A small network was shown many inputs. Here are its activations along a few directions, one row for each input.
In each table, some parts of the input vary, and every possible input appears once, in random order.
A made-up example of a description, with smaller parts first: one of 5 places around a ring, together with either a single point or one of 11 places along a line or (one of 2 separate values, together with one of 6 places along a line).
Shared parts are said once, and a part with two or three values counts as separate values.
In the rows, zero is written as 128.

A family of inputs:
r1: [132 178 186 119 154  93  91 147 206 122 218  92 100]
r2: [122 115  73 128 123 148 149 104  77  95  91 169 113]
r3: [108 109  81 142 120 157 147  99  84 110  71 163 136]
r4: [ 75 133 121 124  90 129 119 113 144 109 107  87 106]
r5: [193 125 145 121 161 126 148 137 110 142 158 171 135]
r6: [128 121  82 110 117 130 146  93  93  90 128 164  93]
r7: [169 112 139 152 160 152 146 146  90 164 110 167 179]
r8: [140 111 158 149 140 143 116 160 123 182  98 122 181]
r9: [142 135 175 127 136 124 115 165 159 161 140  94 144]
r10: [135 118 164 136 139 135 113 160 149 178 124 101 168]
r11: [ 78 170 140 104 100  88  96 114 197  69 189  87  75]
r12: [188 121 135 134 167 143 149 145  89 148 124 176 159]
r13: [ 74 113 104 145  92 148 121 106 118 126  62 116 137]
r14: [113 134  87 105 109 113 141  99 112  90 146 142  82]
r15: [ 84 133 108 113  98 107 118  99 142  93 131  97  94]
r16: [150 134 165 118 151 105 118 153 161 151 165 104 135]
r17: [167 139 160 117 154 102 134 156 154 144 184 126 125]
r18: [165 108 146 166 147 157 128 157 102 173  97 142 181]
r19: [178 137 150 116 158 110 142 146 137 145 177 151 123]
r20: [ 98 138 102 107 104 104 133 107 127  84 152 115  81]
r21: [ 72 124 105 130  88 141 114 108 141 120  86  92 128]
r22: [105 107  90 154 107 163 131 103  99 121  58 139 140]
What is each input in this table made of?
> one of 2 separate values, together with either a single point or one of 10 places around a ring
The inputs of r10 and r21 match in every part but the choice among 2 separate values. If r7 is changed in the same way as r10 into r21, which row does it become?
> r3

A family of inputs:
r23: [131 158 161 130 135 119 108 135 180 120 166 103 110]
r24: [119 129 131  98 105 103 129 133 149 135 154  86  94]
r25: [116 151 162 132 115 124  96 139 172 129 152  87 119]
r26: [130 116  70 121 114 149 156  97  72  84  96 170 102]
r27: [159 141 164 150 166 140 121 159 133 150 138 136 159]
r28: [113 150 133  87 121  77 122 115 169  99 205 113  83]
r29: [164 149 156 133 160 117 128 145 135 124 174 153 122]
r30: [ 95 173 157 117 128 103  99 121 212  98 183  91 101]
r31: [ 94  81  69 163  97 188 148  94  61 142   4 177 172]
r32: [162 131 140 122 141 104 139 142 123 126 170 144 121]
r33: [156  97 152 141 146 145 135 154 114 193  93 125 182]
r34: [ 75  92  65 156  91 181 148  90  63 109  18 158 154]
r35: [112 122  65 114 102 137 148  83  90  71 111 148  76]
r36: [139 117 154 133 138 132 131 160 117 163 108 111 162]
r37: [ 80 131  57  96  97 111 132  74 114  51 131 134  57]
r38: [138 137 160 144 131 131 106 156 147 139 137 111 143]
r39: [148 114 137 121 136 126 145 160 110 163 127 116 148]
r40: [168  94 135 131 144 137 150 153 108 194 108 132 172]
r41: [152 148 161 143 150 127 115 150 153 131 151 125 134]
r42: [ 76 166 160 118 107 102  85 125 205 106 170  75 111]
r43: [116 169 150 103 141  91 114 123 190  96 207 122  87]
r44: [148 139 140 108 127  96 133 127 141 118 186 127  97]
r45: [138 111  78 123 124 159 165 106  58 104  80 181 128]
r46: [ 79 144 147  97 101  93 103 123 187 114 153  66  99]
r47: [146 129 161 152 150 143 114 165 125 158 123 124 168]
r48: [ 40 115  49 150  66 157 126  63  90  75  45 120 101]
r49: [174 142 157 139 174 128 130 152 119 142 160 161 147]
r50: [139 120 131 115 120 111 140 150 128 143 139 108 118]
r51: [193 107 142 136 167 132 144 142 107 174 137 165 174]
r52: [ 85 140 125  81 102  82 116 122 175 116 174  75  81]
r53: [112 133 151 110 105 112 116 132 160 133 135  78 110]
r54: [161 109 159 158 161 155 114 161 123 185 106 137 188]
r55: [177 119 160 156 178 151 122 155 130 180 120 148 180]
r56: [132 123 151 127 121 119 127 149 138 143 120 100 135]
r57: [ 15 124  39 137  63 136 113  54 107  54  61 113  88]
r58: [159  96  78 131 132 165 169 106  57 141  59 201 152]
r59: [173 125 145 128 156 116 144 147 107 144 157 153 149]
r60: [ 62 100  57 154  78 172 136  77  77  87  31 142 125]
r61: [150 155 156 120 148 109 122 133 157 115 189 134 100]
r62: [193 123 156 146 185 141 132 146 118 171 143 173 170]
The inputs of r51 and r28 match in every part but one. If r31 is changed in the same way as r51 into r28, which row does it become?
> r57
What is each input in this table made of?
> one of 5 places along a line, together with either one of 2 separate values or one of 6 places around a ring
Which other rows does r33 become when the place on the line of 5 takes its other values? List them by row number.
> r36, r46, r53, r56
List by row number the other rows that have the place on the line of 5 in common with r29.
> r26, r32, r38, r41, r50, r56, r60
A walk changes only the place on the ring of 6. It starts at r59 and steps to r39. List the rest of the walk in order.
> r36, r47, r27, r49

A family of inputs:
r63: [ 65 104  55 137  71 145 139  92  44  66  48 120 105]
r64: [124  95 100 181  99 201 146 138  70 151  14 141 167]
r65: [210 122 173 117 183  83 153 191 122 180 210 130 148]
r66: [ 94 149  94 126 122 113 141  82 130  78 160 172  94]
r67: [190 145 165 149 192 143 113 164 122 157 164 158 152]
r68: [186 153 149  65 125  84 152 138 143 101 220 133  55]
r69: [157  83 111 129 142 162 156 110  97 185  58 157 172]
r70: [169 114 147 156 155 140 118 129 115 154 123 175 182]
r71: [ 78 107  49  91 104 122 147  81 101  99 102 156 106]
r72: [ 44 146 146 126  74 100  65 112 228 125 145  13  91]
r73: [ 79 146 222 142 120 124  78 191 210 186 115  35 191]
r74: [140 172 124 116 148 118 128 109 153  54 177 146  72]
What is each input in this table made of?
> one of 2 separate values, together with either a single point or one of 5 places along a line
The inputs of r64 and r63 match in every part but the choice among 2 separate values. If r73 is changed in the same way as r64 into r63, which row does it become?
> r72
Which other rows does r66 become when the place on the line of 5 takes its other values? List them by row number.
> r63, r68, r71, r74
Which other rows does r67 become when the choice among 2 separate values takes its other values? List them by row number.
> r74

A family of inputs:
r75: [ 90 136 127 116 116 107 122 125 150 118 142 105 119]
r76: [118 115  99 119 111 135 144 105 100 107  94 138 119]
r77: [ 98 132  98 123  97 136 134  99 118  92 111 144 104]
r78: [149 117 134 146 151 141 128 133 107 148 114 158 167]
r79: [131 107  89 129 124 143 144 119  79 127  98 150 128]
r80: [142 123 157 138 123 122 120 147 141 157 136 108 144]
r81: [140 117 112 151 135 151 146 128  97 132  98 152 142]
r82: [182 162 192 104 170  83 118 165 184 142 234 116 112]
r83: [120 145 152 129 129 125 109 147 147 121 139  99 123]
r84: [146 122 146 128 144 143 130 144 138 165 114 130 154]
r85: [ 92 133 102 124 108 122 112  95 146 100 128 108  96]
What is each input in this table made of?
> either a single point or one of 10 places around a ring
